A =
array([[ 49.0, -24.8, -38.4,  14.6, -18.6,  19.3,  52.8,  19.9,  66.6,
        -26.9, -11.4],
       [-47.8,  39.8,  50.0,  27.8, -22.5,  39.1, -15.4,  52.9, -10.5,
         33.9,  29.1],
       [ 46.2, -26.9, -37.5,  13.3, -23.5,   4.7,  54.5,  25.0,  67.5,
        -28.2,  -6.0],
       [ 27.4,  -5.9, -40.0,  -4.2,  11.8,  63.2,  45.2, -22.0,  57.5,
          9.4, -37.7],
       [ 26.3, -24.5, -36.8,  18.7, -25.5, -47.8,  44.4,  23.9,  71.9,
        -11.2,  -6.1]])
Indices start at 1.
(1, 1) => 49.0
(5, 9) => 71.9
(4, 5) => 11.8
(3, 4) => 13.3
(2, 6) => 39.1
(2, 3) => 50.0
(5, 4) => 18.7
(1, 10) => -26.9
(3, 6) => 4.7
(5, 11) => -6.1
(4, 4) => -4.2
(4, 8) => -22.0
(2, 8) => 52.9
(2, 4) => 27.8
(1, 11) => -11.4
(1, 3) => -38.4
(4, 6) => 63.2
(5, 7) => 44.4
(5, 5) => -25.5
(5, 3) => -36.8
(4, 11) => -37.7
(1, 9) => 66.6
(1, 8) => 19.9
(1, 4) => 14.6
(3, 9) => 67.5
(3, 7) => 54.5
(1, 5) => -18.6
(4, 7) => 45.2

arr =
[[-27 -30 -43  41 -30  30 -38]
 [ 21  -3 -12  -5  -1 -12  -9]
 [-15 -10   9  -6   6  -8   8]
 [ 20  -8 -20 -15   6 -12 -16]
 [ 36  29  18  36 -23 -30  12]
 [ 29  19  13  29 -18 -23  10]
 [-18 -24 -37  30 -20  22 -34]
 [-17   9   6 -31  -9  17   8]
 [ 21  -8 -21 -16   7 -14 -16]
 [-19 -11  11  -6   6  -8  10]
 [ 31  24  12  36 -25 -25  10]]
Rows and columns are counted from 1.
(1, 1): -27
(6, 3): 13
(11, 3): 12
(7, 3): -37
(8, 7): 8
(5, 3): 18
(5, 5): -23
(9, 6): -14
(3, 1): -15
(5, 2): 29
(4, 1): 20
(10, 7): 10
(4, 7): -16
(9, 5): 7
(11, 1): 31
(7, 1): -18
(3, 2): -10
(11, 7): 10
(8, 1): -17
(6, 2): 19
(7, 6): 22
(7, 2): -24
(11, 4): 36
(9, 2): -8
(4, 6): -12
(2, 5): -1
(2, 6): -12
(8, 2): 9
(2, 1): 21
(10, 3): 11
(10, 6): -8
(5, 1): 36

x =
array([[-35.2,  -6.9, -38.6,  -1.0,   4.6,  42.8, -32.2,  41.3, -67.2],
       [-13.3,  33.1, -31.3, -37.6,  -2.6,  11.4,  43.8,   7.9,  34.9],
       [ 35.4, -41.7,  20.8,  55.8,  53.6,  46.0, -20.5, -39.2, -44.5],
       [ 14.0, -25.8,  13.1,  60.7,  14.4,  41.0,  15.7, -30.2,   1.0],
       [-30.9,  30.2,  26.8, -44.1, -38.5,  -5.1, -53.2, -12.6, -27.9],
       [-42.9,  10.8,  44.8,   9.1, -22.3, -20.6,   3.8, -35.1, -44.5],
       [ 27.0, -39.1,  19.7,  34.6, -19.3, -47.5, -25.5,  30.9,   7.1],
       [-42.0,  17.1,  -9.3,   6.9,   1.3,  25.7, -14.9,  42.1, -37.5],
       [-48.5,  23.8,  41.0,  -0.1, -17.6, -47.3,  36.9, -32.8, -53.1],
       [  6.4,  -3.5,   9.3, -30.2, -37.9,  -5.7,   6.1,   5.6,  29.9],
       [ 17.5, -40.8,  11.9,  11.6, -12.7, -45.9, -19.9,  30.1, -10.3],
       [ 43.0, -36.8,  25.3,  50.0,  49.7,  41.3,   1.2, -23.9, -21.3],
       [-31.3,  25.6,   7.0,  -3.3,   3.6,  20.0, -52.9, -41.6, -15.4],
       [  9.0,  20.9, -54.6, -24.4,  34.2,  35.0,  53.8,  13.6,  34.3],
       [-24.8,  -0.3, -25.0,  -0.9,   1.7,  31.0, -27.8,  28.4, -60.7]])
Indices start at 1.
(1, 1)	-35.2
(2, 1)	-13.3
(4, 5)	14.4
(6, 7)	3.8
(1, 6)	42.8
(3, 1)	35.4
(10, 8)	5.6
(1, 3)	-38.6
(5, 5)	-38.5
(1, 2)	-6.9
(6, 8)	-35.1
(5, 6)	-5.1
(6, 4)	9.1
(15, 7)	-27.8
(5, 9)	-27.9
(2, 2)	33.1
(3, 2)	-41.7
(2, 7)	43.8
(3, 9)	-44.5
(7, 8)	30.9
(11, 2)	-40.8
(8, 6)	25.7
(9, 7)	36.9
(4, 8)	-30.2
(2, 5)	-2.6
(11, 6)	-45.9
(5, 1)	-30.9
(12, 7)	1.2
(4, 3)	13.1
(13, 5)	3.6
(9, 9)	-53.1
(8, 2)	17.1
(7, 7)	-25.5
(7, 2)	-39.1
(2, 9)	34.9
(2, 4)	-37.6
(15, 1)	-24.8

M =
array([[  3.2,  74.9,   6.9, -36.3,  46.7],
       [ 13.7, -26.0,  -2.1,  11.0, -51.2],
       [-25.6,  14.7,   1.2,  14.8,  -1.8],
       [ -3.3,  35.5,   3.3,  -4.6, -15.0],
       [ 24.1, -49.9,  -5.1,  -2.3,   0.0],
       [ 14.1, -15.2,  -1.5,   5.1, -43.6],
       [ 13.1, -32.5,  -2.6,  -2.0,  14.9],
       [ -3.6, -37.1,  -3.5,  25.8, -44.2],
       [ -2.2, -33.7,  -2.7,   7.3,  14.7],
       [ 15.7,   4.0,   1.2, -18.9,  23.2]])
Indices start at 1.
(1, 1) => 3.2
(9, 5) => 14.7
(8, 5) => -44.2
(6, 1) => 14.1
(8, 4) => 25.8
(3, 1) => -25.6
(4, 4) => -4.6
(9, 1) => -2.2
(5, 4) => -2.3
(7, 4) => -2.0
(1, 4) => -36.3
(10, 4) => -18.9
(4, 1) => -3.3
(7, 1) => 13.1
(2, 4) => 11.0
(10, 1) => 15.7
(8, 3) => -3.5
(5, 3) => -5.1
(7, 3) => -2.6
(10, 5) => 23.2
(2, 5) => -51.2
(1, 5) => 46.7
(7, 2) => -32.5
(10, 2) => 4.0
(6, 5) => -43.6
(3, 3) => 1.2
(3, 4) => 14.8
(2, 1) => 13.7
(2, 2) => -26.0

a =
array([[-17.6, -14.0, -16.0,   6.4,   6.1, -19.8],
       [ 36.9,   1.2,  64.0,   1.7, -19.1,  -9.3],
       [ 30.9,  17.0,  12.2,  -9.7, -15.7,  12.5],
       [ 40.3,   8.8,  35.1, -11.5, -14.8,  14.5],
       [ 49.0, -27.6,  53.6, -19.5,  -7.8, -17.6],
       [ -0.1,  -4.6, -27.6,   5.4, -25.7,   8.5],
       [-56.1,  10.0, -55.2,   7.5,   9.7,  15.0],
       [ 38.3,  14.9, -19.6, -21.8,   2.3, -15.7]])
Indices start at 1.
row 1 col 1	-17.6
row 2 col 5	-19.1
row 1 col 4	6.4
row 8 col 5	2.3
row 8 col 2	14.9
row 6 col 3	-27.6
row 6 col 4	5.4
row 5 col 4	-19.5
row 1 col 3	-16.0
row 5 col 6	-17.6
row 3 col 3	12.2
row 6 col 5	-25.7
row 3 col 1	30.9
row 3 col 2	17.0
row 5 col 2	-27.6
row 2 col 1	36.9
row 4 col 2	8.8
row 7 col 6	15.0
row 4 col 3	35.1
row 5 col 1	49.0
row 4 col 4	-11.5
row 5 col 3	53.6
row 2 col 3	64.0
row 1 col 2	-14.0
row 6 col 1	-0.1
row 8 col 6	-15.7
row 4 col 6	14.5

W =
[[131 126 180 135 185  41 173  72 231  56 199 115 122 225 214 126]
 [166 161 151 138 152 149 165 142 151 152 157 152 147 163 146 142]
 [ 80 151 143 126 152 251 152 211  61 121 163 152 122 153 152 176]
 [152 151 201 168 100 149 125 171 161 152 151 156 173 108 158 152]
 [111 144 151 197 133 113 152 153 156 152 106 151 151 153 113 140]]
Indices start at 1.
(1, 1) => 131
(2, 12) => 152
(4, 2) => 151
(2, 11) => 157
(2, 10) => 152
(5, 5) => 133
(4, 5) => 100
(3, 1) => 80
(4, 4) => 168
(3, 8) => 211
(3, 5) => 152
(5, 9) => 156
(5, 6) => 113
(2, 2) => 161
(3, 3) => 143
(1, 14) => 225
(5, 13) => 151
(5, 7) => 152
(5, 12) => 151
(5, 14) => 153
(1, 13) => 122
(1, 9) => 231
(4, 8) => 171
(1, 4) => 135

m =
array([[ 0.14, -0.02, -0.09, -0.16, -0.02],
       [ 0.20, -0.02, -0.08,  0.14,  0.04],
       [ 0.19, -0.05, -0.03, -0.07,  0.03]])
Indices start at 1.
(1, 1) -> 0.14
(1, 3) -> -0.09
(2, 1) -> 0.20
(1, 4) -> -0.16
(3, 2) -> -0.05
(2, 5) -> 0.04
(2, 3) -> -0.08
(1, 5) -> -0.02
(1, 2) -> -0.02
(3, 4) -> -0.07
